A small network was shown many inputs. Here are its activations along a few directions, one row for each input.
Each table varies a few parts of the input and shows all the possible inputs, shuffled.
A made-up example of a description, with smaller parts first: values(2) and (point or ring(9) or (line(6) and ring(8))).
Shared parts are said once, and a part with two or three values counts as separate values.
In the rows, 128 means zero.

Other details of the inputs vary at random and push rows far along two fixed directions, the same in every table; ignore that.

A family of inputs:
r1: 116; 177; 141; 155; 132; 136; 135; 116; 170; 110; 111; 143; 131
r2: 100; 89; 92; 87; 116; 150; 142; 90; 178; 189; 128; 24; 126
r3: 141; 119; 125; 137; 114; 129; 119; 149; 76; 124; 137; 153; 114
r4: 141; 101; 119; 140; 114; 105; 96; 146; 61; 120; 139; 147; 121
r5: 113; 142; 130; 138; 163; 127; 119; 134; 127; 119; 119; 153; 140
r6: 148; 101; 110; 112; 96; 105; 124; 135; 110; 163; 164; 105; 140
r7: 127; 84; 106; 91; 114; 89; 124; 102; 164; 180; 164; 53; 159
r8: 146; 126; 135; 135; 141; 119; 126; 160; 82; 119; 142; 169; 133
r9: 149; 94; 112; 109; 84; 111; 121; 134; 101; 149; 160; 109; 122
r10: 119; 142; 130; 118; 121; 156; 152; 105; 173; 126; 109; 106; 115
r11: 127; 147; 145; 132; 156; 153; 144; 142; 129; 108; 109; 155; 122
r12: 127; 140; 120; 144; 130; 137; 125; 143; 104; 137; 133; 147; 128
r13: 115; 108; 125; 114; 152; 122; 118; 123; 130; 138; 125; 104; 136
r14: 121; 118; 115; 139; 137; 109; 102; 133; 96; 140; 139; 130; 135
r15: 133; 145; 148; 144; 114; 129; 130; 125; 126; 88; 106; 157; 124
r16: 108; 154; 138; 149; 152; 151; 128; 121; 132; 96; 84; 151; 113
r17: 124; 143; 139; 114; 142; 154; 155; 115; 179; 124; 116; 116; 122
r18: 123; 153; 154; 134; 146; 142; 142; 112; 180; 103; 106; 131; 124
r19: 117; 175; 138; 131; 149; 156; 158; 123; 183; 117; 111; 150; 131
r20: 167; 102; 137; 138; 88; 80; 102; 151; 59; 110; 157; 156; 127
Description of these inputs: line(4) and ring(5).
- Changing only the line(4) part turns r8 into r5. The same change can be made to r11. Which row results? => r13
- Change only the line(4) part in r2. List by row number the other rows that result. => r10, r15, r16

A family of inputs:
r21: 128; 125; 117; 123; 132; 107; 121; 136; 136; 153; 158; 112; 140
r22: 121; 175; 153; 164; 151; 143; 137; 141; 111; 88; 95; 196; 146
r23: 177; 168; 195; 145; 112; 132; 164; 164; 111; 44; 121; 215; 124
r24: 115; 80; 99; 92; 127; 111; 135; 105; 147; 169; 132; 63; 147
r25: 143; 101; 110; 126; 101; 124; 122; 146; 54; 140; 152; 137; 128
r26: 111; 203; 173; 190; 176; 160; 125; 132; 141; 47; 66; 215; 118
r27: 212; 71; 129; 117; 29; 35; 96; 154; 31; 104; 199; 166; 133
r28: 110; 82; 111; 91; 131; 105; 115; 97; 144; 162; 134; 56; 142
r29: 105; 154; 112; 138; 123; 157; 135; 111; 151; 149; 110; 99; 112
r30: 182; 78; 136; 120; 104; 68; 101; 185; 10; 146; 184; 181; 155
r31: 112; 94; 106; 105; 139; 124; 113; 107; 185; 184; 152; 50; 137
r32: 119; 90; 111; 87; 142; 118; 122; 108; 158; 173; 154; 66; 128
r33: 96; 149; 107; 99; 167; 179; 158; 92; 235; 167; 109; 71; 127
r34: 109; 169; 134; 157; 147; 133; 127; 121; 142; 104; 101; 148; 143
r35: 117; 165; 140; 171; 141; 154; 126; 138; 119; 81; 98; 175; 91
r36: 134; 93; 105; 109; 107; 135; 132; 134; 109; 153; 132; 103; 116
r37: 86; 180; 138; 142; 149; 191; 147; 103; 194; 112; 76; 122; 91
- What is each input in this table made of? => values(2) or (values(3) and ring(5))
- Change only the values(3) part in r29. List by row number the other rows that result. => r21, r34
- Start at r34 and move only the ring(5) part, one step at a time. The first step leads to r26. Which rows follow, in order? => r28, r24, r22

A family of inputs:
r38: 143; 128; 142; 123; 144; 119; 136; 148; 85; 109; 119; 152; 145
r39: 148; 84; 117; 102; 132; 114; 113; 156; 70; 148; 163; 124; 114
r40: 94; 189; 133; 171; 156; 155; 124; 115; 171; 103; 86; 146; 98
r41: 139; 144; 157; 149; 155; 119; 114; 152; 100; 82; 119; 177; 105
r42: 154; 98; 136; 125; 110; 89; 103; 148; 83; 106; 157; 174; 141
r43: 140; 173; 141; 183; 147; 151; 124; 170; 57; 84; 109; 220; 117
r44: 143; 68; 108; 135; 101; 78; 84; 151; 65; 142; 153; 117; 129
r45: 77; 123; 106; 89; 158; 168; 170; 74; 237; 182; 88; 29; 138
r46: 137; 86; 99; 114; 107; 89; 111; 134; 64; 162; 147; 100; 156
r47: 169; 124; 125; 114; 88; 142; 136; 126; 126; 131; 133; 143; 100
r48: 125; 136; 115; 141; 127; 139; 111; 147; 82; 142; 142; 140; 119
r49: 106; 191; 140; 182; 158; 157; 131; 123; 158; 94; 83; 152; 121
r50: 89; 141; 108; 133; 133; 140; 119; 95; 186; 166; 122; 54; 124
r51: 153; 186; 164; 158; 141; 113; 131; 166; 82; 61; 118; 250; 122
r52: 158; 79; 133; 121; 127; 89; 108; 150; 75; 130; 155; 110; 145
r53: 159; 128; 147; 141; 123; 96; 137; 159; 76; 101; 129; 201; 151
r54: 153; 147; 166; 163; 134; 114; 124; 154; 81; 66; 122; 232; 142
r55: 130; 181; 168; 158; 92; 160; 170; 118; 188; 74; 101; 132; 101
r56: 98; 104; 111; 92; 140; 134; 129; 90; 205; 185; 140; 11; 131
r57: 126; 162; 127; 164; 143; 148; 115; 157; 79; 104; 118; 195; 98
r58: 137; 127; 150; 129; 147; 116; 108; 142; 75; 84; 131; 180; 115
r59: 89; 180; 112; 119; 157; 184; 162; 95; 245; 160; 116; 94; 109
r60: 69; 139; 115; 89; 157; 173; 144; 63; 241; 172; 114; 21; 130
r61: 150; 98; 123; 115; 138; 130; 128; 155; 79; 141; 148; 124; 136
r62: 74; 174; 140; 130; 177; 192; 149; 89; 227; 102; 70; 119; 109
r63: 161; 96; 137; 134; 109; 79; 104; 159; 96; 116; 156; 158; 136
r64: 159; 52; 103; 96; 93; 63; 109; 128; 119; 189; 193; 48; 168
r65: 67; 220; 126; 155; 170; 187; 153; 93; 210; 112; 59; 140; 102
r66: 110; 137; 110; 103; 131; 132; 161; 97; 202; 169; 128; 69; 159
r67: 171; 100; 126; 104; 75; 107; 116; 108; 114; 119; 140; 129; 114
r68: 83; 175; 130; 161; 152; 170; 125; 107; 168; 95; 77; 156; 112
r69: 129; 46; 83; 97; 96; 82; 94; 109; 80; 190; 175; 43; 162
r70: 125; 173; 156; 166; 151; 144; 147; 126; 185; 97; 96; 165; 131
r71: 88; 92; 86; 119; 127; 132; 129; 80; 203; 197; 118; 12; 136
r72: 146; 107; 150; 144; 145; 114; 121; 149; 96; 102; 119; 152; 130
r73: 152; 125; 135; 141; 129; 128; 139; 157; 103; 126; 140; 176; 136
r74: 143; 59; 104; 79; 90; 73; 101; 115; 109; 185; 202; 58; 162
r75: 90; 210; 132; 139; 162; 197; 166; 106; 236; 138; 107; 121; 116
r76: 103; 173; 150; 140; 172; 171; 146; 109; 168; 91; 90; 141; 130
r77: 86; 181; 122; 138; 144; 158; 136; 105; 164; 137; 95; 115; 125
r78: 128; 135; 127; 150; 126; 116; 112; 154; 69; 99; 106; 189; 126
r79: 160; 110; 134; 129; 114; 76; 105; 149; 99; 124; 166; 146; 129
r80: 79; 131; 97; 117; 135; 144; 119; 79; 180; 161; 119; 66; 119
r81: 135; 156; 151; 139; 155; 155; 130; 161; 91; 103; 126; 177; 113
r82: 144; 30; 95; 80; 116; 107; 123; 136; 91; 200; 170; 53; 144
r83: 181; 48; 103; 82; 52; 74; 108; 107; 125; 174; 170; 50; 120
r84: 150; 50; 100; 83; 92; 72; 109; 116; 108; 183; 195; 57; 174
r85: 158; 104; 125; 127; 115; 111; 119; 167; 84; 128; 160; 174; 129
r86: 128; 147; 132; 172; 143; 153; 128; 157; 80; 109; 105; 193; 117
r87: 176; 125; 160; 141; 60; 131; 149; 168; 62; 88; 155; 177; 111
r88: 158; 120; 125; 131; 122; 118; 133; 158; 93; 135; 162; 153; 145
r89: 133; 108; 140; 132; 143; 119; 114; 144; 121; 107; 121; 136; 117
r90: 134; 100; 107; 140; 119; 125; 104; 160; 64; 136; 139; 154; 116
r91: 93; 81; 104; 85; 142; 144; 140; 77; 196; 180; 123; 24; 143
r92: 130; 38; 89; 105; 96; 81; 95; 115; 73; 180; 162; 67; 155
r93: 191; 126; 144; 121; 78; 98; 126; 145; 65; 89; 127; 197; 112
r94: 133; 171; 164; 139; 155; 135; 133; 154; 87; 81; 107; 194; 125
r95: 143; 175; 156; 143; 132; 116; 134; 152; 103; 93; 130; 199; 139
r96: 112; 194; 149; 148; 152; 154; 155; 129; 181; 88; 85; 191; 125
r97: 80; 163; 119; 101; 168; 169; 159; 87; 221; 148; 90; 77; 114
r98: 142; 56; 104; 91; 122; 115; 114; 150; 89; 167; 161; 93; 125
r99: 139; 144; 143; 168; 133; 115; 122; 161; 45; 86; 97; 217; 134
r100: 73; 124; 102; 83; 155; 167; 159; 77; 243; 178; 93; 30; 125
r101: 136; 86; 114; 122; 102; 86; 83; 134; 45; 142; 168; 118; 142
r102: 108; 186; 146; 141; 152; 149; 138; 107; 184; 96; 111; 164; 118
r103: 153; 61; 107; 91; 91; 63; 101; 127; 119; 190; 200; 49; 156
r104: 123; 195; 174; 157; 96; 174; 172; 112; 173; 52; 95; 163; 106
r105: 105; 201; 157; 135; 97; 185; 196; 97; 222; 93; 82; 116; 110
- Changing only one part turns r104 into r55. The same change can be made to r76. Which row results? => r52
- Changing only one part turns r65 into r40. The same change can be made to r95. Which row results? => r103
- What is each input in this table made of? => line(4) and (values(2) or (values(3) and ring(5)))
- Start at r85 and move only the line(4) part, one step at a time. The first step leads to r96. Which rows follow, in order? => r42, r63
- Start at r94 and move only the ring(5) part, one step at a time. The first step leads to r38. Which rows follow, in order? => r45, r100, r97
